These are the activations of a small neural network, seen along a few directions. Each row is one input.
In each table, some parts of the input vary, and every possible input appears once, in random order.
A made-up example of a description, with smaller parts first: ring(8) and (point or ring(11) or (values(3) and line(6))).
Shared parts are said once, and a part with two or three values counts as separate values.
(in the rows, 128 means zero)

A family of inputs:
x1: [ 52 204 137  20  72 103  92  97 128  37  59 139  82 117]
x2: [107 137 110 134 168 149 144 139 136 146 134 103 113 125]
x3: [145  87  54 101 140 193 147 123 152 126 128 124 141 132]
x4: [147 145 103 149 112 113 135 111 137 137 127 138 162 115]
x5: [161 146 121 146  91 121 130 117 127 138 125 148 143 133]
x6: [115 146 162 163 144 131 134 128 114 150 134 111 110 113]
x7: [ 35 177 131  39  58  87  81  87 106  37  48 110  77 133]
x8: [121  98 101 114 180 188 159 137 145 147 131  96  84 144]
x9: [157 117  96 130 113 152 139 116 133 142 128 135 131 134]
x10: [109  96  83 103 185 191 148 144 150 139 134  98 105 129]
x11: [153  69  81 101 124 214 141 127 135 125 129 116 134 123]
x12: [111  79 108 117 177 205 159 140 136 138 129  89  95 126]
x13: [108 160 131 152 156 124 128 129 130 148 131 116 125 118]
x14: [116 139 160 149 151  88 116 157 115 129 149 134 139 135]
x15: [171 115 164 144  97  89 103 142 119 113 134 154 181 130]
x16: [155 101 106 129 109 164 130 121 130 132 134 132 141 115]
x17: [164 118 156 154  96 100 117 131 123 123 135 144 154 115]
x18: [146 124  75 121 122 155 135 119 141 138 124 140 156 129]
x19: [116 134 176 161 150 108 127 138 112 141 140 122 121 117]
x20: [172 119 152 143 111  72 117 142 121 124 140 158 162 145]
x21: [111 148 144 144 153 101 113 141 127 141 141 133 131 124]
x22: [ 38 184 147  44  59  99  91  81 142  53  70 111  81 147]
x23: [125 130 167 139 150  79 126 143 104 140 161 144 133 144]
x24: [162 132 138 156  92 126 123 115 122 132 133 132 145 109]
x25: [112 113 135 141 160 165 148 140 126 150 132 100 103 116]
x26: [118 126 124 133 163 150 150 136 136 158 134 105  91 131]
x27: [119 138 158 148 151  96 122 127 112 150 151 140 117 137]
x28: [127 121 186 152 151  88 130 150 103 133 152 129 144 128]
x29: [163 129 138 146 102  94 114 122 126 137 130 159 145 135]
x30: [154  86  75 102 120 194 163 125 140 135 124 121 125 139]
x31: [121 158 145 146 143 121 128 128 121 153 134 126 107 135]
x32: [149 128 121 152 113  91 118 124 137 127 131 156 168 119]
x33: [165 121 137 150 112  73 117 146 138 108 138 160 179 132]
Question: Describe the family of inputs behind these rows.
Answer: values(3) and (point or (values(2) and line(5)))
Question: Changing only the values(3) part turns x21 into x27. The same change can be made to x14. Which row results?
Answer: x23
Question: Change only the line(5) part in x3. List by row number the other rows that result.
Answer: x4, x18, x32, x33
Question: Change only the values(2) part in x12. List by row number the other rows that result.
Answer: x11

A family of inputs:
x34: [166 109  56  89 158 178 148 148 150 136 124 139 168 138]
x35: [ 81  98 104  94 212 225 150 156 161 132 157  76 117 132]
x36: [140 164 185 204 178  67 129 151  70 190 158 177 159  98]
x37: [167 104  88 169 113 112 136 169 154 128 146 154 180 110]
x38: [147 155  52 138 140 185 139 107 129 173 152 118  91 146]
x39: [ 21 164 134  37  45  45  36  70 113  20  62 166 104 173]
x40: [187  97 224 186 150  73 132 156  87 156 167 165 152 147]
x41: [ 61 250 183  43  34  67  55  97 130  29  38 148  67  81]
x42: [102  52 133 105 162 234 176 143 154 172 144  69  81 145]
x43: [ 87 111  92 164 214 200 169 115 165 166  74  44  61 122]
x44: [156 148  94 205 116 137 107  92 117 169 174 126 169  87]
x45: [208  68 136 175  88 150 128 119 107 127 143 131 181 106]
x46: [187  68  90  99 118 185 174 126 124 152 121 137 132 152]
x47: [174 115 179 187 168  29 131 188 156 151 189 156 155 146]
x48: [ 35 217 170  24  24  32 108  84 102  17  72 115 103 138]
Question: Changing only one part turns x34 into x38. The same change can be made to x35. Which row results?
Answer: x43
Question: Describe the family of inputs behind these rows.
Answer: values(3) and (point or line(4))
Question: Change only the values(3) part in x39. List by row number the other rows that result.
Answer: x41, x48
Question: Change only the line(4) part in x45. List by row number the other rows that result.
Answer: x40, x42, x46

A family of inputs:
x49: [101 141 152 139 157 110 123 137 124 136 137 121 114 121]
x50: [129 135 104 100  85 120 112 110 137  97 107 144 143 136]
x51: [108 125 139 118 151 124 134 140 125 128 130 119 111 137]
x52: [134 150 157 144 106  88 115 123 121 122 132 135 140 126]
x53: [108 127 114  99 133 154 136 124 125 121 115 119 106 130]
x54: [139 146 166 161 119  84 113 128 117 137 139 139 138 130]
x55: [ 95 136 101  90 116 159 128 106 131 113 101 114  99 129]
x56: [106 124 126 106 138 140 137 132 127 120 119 112 108 131]
x57: [222  42  85 211 206 213 185 166 142 219 195 122 167 122]
x58: [132 140 123 115  95 114 109 117 133 102 114 142 142 125]
x59: [132 143 141 127 101 102 117 124 127 112 120 139 140 121]
Question: Describe the family of inputs behind these rows.
Answer: point or (values(2) and line(5))
